A small network was trained on made-up records. Each row is its average activation on records with the value named, seen along a few directions.
Values that are neighbours, or in one group, have similar rows; names and order tell nothing.
(in the rows, 500 means zero)
Random noise pushes rows far along 3 fixed directions. That doesn't count. These rows show it; they differ only by the noise:
[508 529 346 618 343 308 560 603 644 469 388 671 576 727 550 570 670 421]
[541 554 367 731 393 421 349 570 480 529 446 607 479 617 415 513 463 441]
[522 477 672 554 559 488 225 498 274 581 563 353 358 503 369 397 102 513]
[464 453 576 417 449 282 558 592 524 477 471 455 506 700 579 533 427 465]
[497 545 300 673 330 283 500 665 551 472 424 600 519 730 514 628 546 410]


T, 21 values:
t5: [551 506 478 608 419 535 342 567 395 549 561 489 405 569 376 540 429 394]
t11: [496 579 496 489 465 484 550 554 437 448 587 371 447 353 530 651 563 457]
t21: [521 371 550 492 690 579 553 478 397 429 518 359 411 322 585 569 235 618]
t2: [444 573 685 345 426 357 513 607 338 530 704 297 375 433 506 622 338 500]
t13: [413 386 333 423 587 430 726 483 675 392 456 511 561 604 730 551 627 537]
t1: [523 711 163 851 283 459 313 772 195 376 575 436 354 417 320 777 360 355]
t18: [543 604 422 594 370 556 428 538 554 516 504 652 466 489 404 493 672 424]
t20: [438 428 473 396 526 399 600 610 541 490 480 411 478 732 654 570 324 492]
t15: [536 457 506 404 494 342 544 552 497 516 439 447 462 657 576 579 342 523]
t4: [575 437 457 633 622 759 285 275 566 625 467 617 468 368 371 243 486 690]
t12: [534 588 239 587 477 655 499 534 498 426 449 512 601 360 412 553 564 493]
t9: [502 589 400 671 300 432 477 678 439 545 522 548 444 639 406 631 496 373]
t7: [491 482 524 405 541 500 686 444 610 401 478 496 627 319 621 523 703 571]
t8: [444 429 443 579 536 413 344 637 342 561 552 254 354 595 489 611 165 599]
t17: [435 510 370 521 629 558 600 470 545 530 484 551 577 469 563 524 563 562]
t16: [441 608 383 666 539 592 260 645  99 518 678 225 306 299 280 565 159 468]
t14: [448 574 492 525 356 459 444 579 392 484 646 480 394 483 379 693 441 417]
t10: [529 605 204 735 302 475 570 607 734 507 349 884 613 768 509 625 965 313]
t6: [521 614 321 717 505 684 332 427 362 502 530 562 533 198 366 446 507 454]
t3: [563 522 454 672 478 519 381 441 544 541 423 646 522 596 414 387 557 507]
t19: [477 458 464 383 592 553 689 342 604 503 443 470 672 412 562 471 634 583]
T is arranged as a ring.
Question: Which values are neighbours of t15? Give them in the order they are listed.
Answer: t20, t3
Question: Which values are neighbours of t1? Give them in the order they are listed.
Answer: t11, t2
Question: Which values are neighbours of t17? Give them in the order they are listed.
Answer: t21, t19
Question: Which values are neighbours of t9? Give them in the order they are listed.
Answer: t5, t18
Question: Fewest steps between t7 and t10?
Answer: 10

J, 21 values:
j1: [508 557 405 710 421 527 179 697 288 518 512 398 349 690 309 558 211 410]
j5: [535 607 516 424 395 539 541 523 488 428 570 489 480 371 498 574 687 406]
j14: [568 512 781 286 463 451 704 485 555 426 568 533 529 398 526 473 691 398]
j11: [509 651 198 754 414 547 536 553 481 427 565 635 504 343 387 702 691 403]
j9: [454 423 801 285 468 315 535 617 516 497 552 395 482 793 521 531 353 441]
j8: [447 475  21 618 335 281 756 746 822 439 355 634 627 825 701 767 708 520]
j6: [593 576 421 701 697 812 310 299 525 531 422 577 534 235 414 237 459 607]
j15: [451 583 474 628 452 501 413 570 246 446 613 394 451 269 443 658 447 390]
j2: [544 442 431 615 610 608 331 349 504 639 411 511 469 591 422 348 351 571]
j17: [411 446 594 333 629 522 769 308 567 432 531 465 630 299 679 416 644 575]
j3: [489 538 177 679 530 530 711 367 721 436 290 737 766 368 624 399 906 583]
j18: [499 376 542 448 565 428 463 489 467 611 393 490 461 711 501 428 289 526]
j13: [544 640 535 658 328 610 256 474 423 565 594 592 343 359 295 503 549 398]
j12: [442 581 369 600 171 164 520 799 447 454 561 454 477 837 462 765 453 375]
j7: [382 300 599 200 627 245 640 644 493 478 479 147 406 776 727 676 156 591]
j16: [585 384 203 675 631 501 594 469 639 463 403 621 555 489 667 508 565 651]
j19: [541 502 969 346 617 710 279 377 356 635 594 481 337 417 321 207 403 538]
j10: [481 547 754 300 361 446 617 452 658 494 494 704 577 595 586 466 849 416]
j4: [529 555 189 674 473 681 489 549 567 533 504 529 621 365 448 572 569 540]
j20: [436 402 495 411 483 183 579 602 504 469 408 484 481 842 634 561 341 423]
j21: [486 467 520 200 484 520 839 384 747 378 448 610 722 331 655 511 951 585]
J is arranged as a ring.
Question: Which values are neighbours of j16? Give them in the order they are listed.
Answer: j8, j6
Question: Which values are neighbours of j13? Give them in the order they are listed.
Answer: j14, j10
Question: Which values are neighbours of j11? Give them in the order they are listed.
Answer: j15, j21
Question: Which values are neighbours of j2? Give them in the order they are listed.
Answer: j18, j7

W, 10 values:
w9: [542 619 174 874 370 399 350 690 461 539 399 629 461 720 410 586 415 412]
w6: [389 517 455 420 568 445 526 643 314 449 645 136 462 372 537 641 166 600]
w1: [517 408 725 455 638 672 417 266 529 624 477 583 555 477 416 254 459 520]
w10: [424 477 491 360 503 476 611 574 423 456 589 256 501 444 534 670 431 478]
w7: [620 464 774 440 571 744 254 314 439 674 567 506 358 391 315 286 327 580]
w3: [548 375 527 573 752 641 311 416 275 502 547 316 356 307 475 425 130 618]
w2: [538 654 158 961 301 486  84 695 393 609 471 575 283 689 280 632 337 477]
w5: [636 692 266 903 438 692 211 502 350 475 440 736 545 366 218 439 573 349]
w8: [630 551 757 622 554 833 288 215 495 554 546 739 522 186 330 159 726 514]
w4: [435 449 686 213 556 422 688 362 538 496 552 441 494 349 646 459 542 563]
Each value of W is a pair of two hidden parts, and every pair occurs once (2 first parts, 5 second parts).
Question: w8 and w2 share the first part; w8 and w5 share the second. Which value has the first part of w5 and the second part of w2?
Answer: w9
Question: w4 and w7 share the first part; w4 and w10 share the second. Which value has the first part of w10 and the second part of w7?
Answer: w1

G, 10 values:
g8: [545 383 782 391 592 601 462 293 604 618 412 637 582 628 464 221 534 492]
g7: [533 626  82 904 431 527 388 662 383 437 488 497 479 413 437 665 491 454]
g2: [482 463 641 494 644 627 336 442 231 548 671 238 301 255 406 513 171 535]
g4: [522 453 305 630 395 372 465 551 686 548 322 757 530 873 513 523 582 487]
g10: [488 494 539 444 449 402 531 568 573 451 461 543 504 643 558 516 585 491]
g1: [493 565 543 652 508 532 240 524 179 576 647 313 272 334 358 516 159 479]
g3: [505 544 467 511 462 589 472 477 485 578 596 439 446 364 436 541 445 565]
g6: [574 472 758 397 665 712 518 277 490 503 533 572 567 244 453 271 568 507]
g5: [479 572 397 593 592 632 272 450 327 535 547 362 440 270 381 465 253 609]
g9: [594 544 695 535 574 710 218 442 283 545 586 419 431 335 288 325 266 516]
Each value of G is a pair of two hidden parts, and every pair occurs once (2 first parts, 5 second parts).
Question: g3 and g4 share the first part; g3 and g5 share the second. Which value has the first part of g5 and the second part of g4?
Answer: g8
Question: g1 and g10 share the first part; g1 and g6 share the second. Which value has the first part of g6 and the second part of g10?
Answer: g9

L, 12 values:
l10: [483 419 461 512 541 398 527 559 459 467 429 494 497 680 525 515 428 446]
l12: [555 520 577 631 498 647 223 425 434 642 526 520 406 472 359 353 348 559]
l1: [461 537 499 595 579 593 370 527 350 514 629 327 433 332 426 529 259 576]
l7: [519 442 492 530 565 551 508 429 505 510 504 485 491 395 580 477 482 544]
l9: [623 605 434 678 527 758 395 350 575 528 479 774 532 258 359 366 708 511]
l4: [492 462 619 342 444 335 557 571 492 492 484 417 447 644 606 514 450 482]
l6: [495 440 465 457 464 419 541 475 591 530 428 555 522 674 525 534 526 492]
l5: [607 498 541 557 587 734 367 350 425 519 531 522 477 269 360 352 506 564]
l2: [546 540 630 357 462 606 712 285 798 512 421 787 732 397 563 317 975 482]
l3: [495 454 716 386 550 530 486 403 450 519 546 457 459 456 477 432 485 471]
l11: [424 600 339 494 336 286 559 751 466 427 494 417 517 703 498 721 475 406]
l8: [447 508 396 599 595 549 441 540 436 483 511 428 484 427 500 513 390 548]
L is arranged as a line.
Question: Which values are neighbours of l5? Give them in the order they are listed.
Answer: l1, l9
Question: Which values are neighbours of l3? Give them in the order they are listed.
Answer: l2, l11
Question: Which values are neighbours of l6? Give them in the order they are listed.
Answer: l10, l12
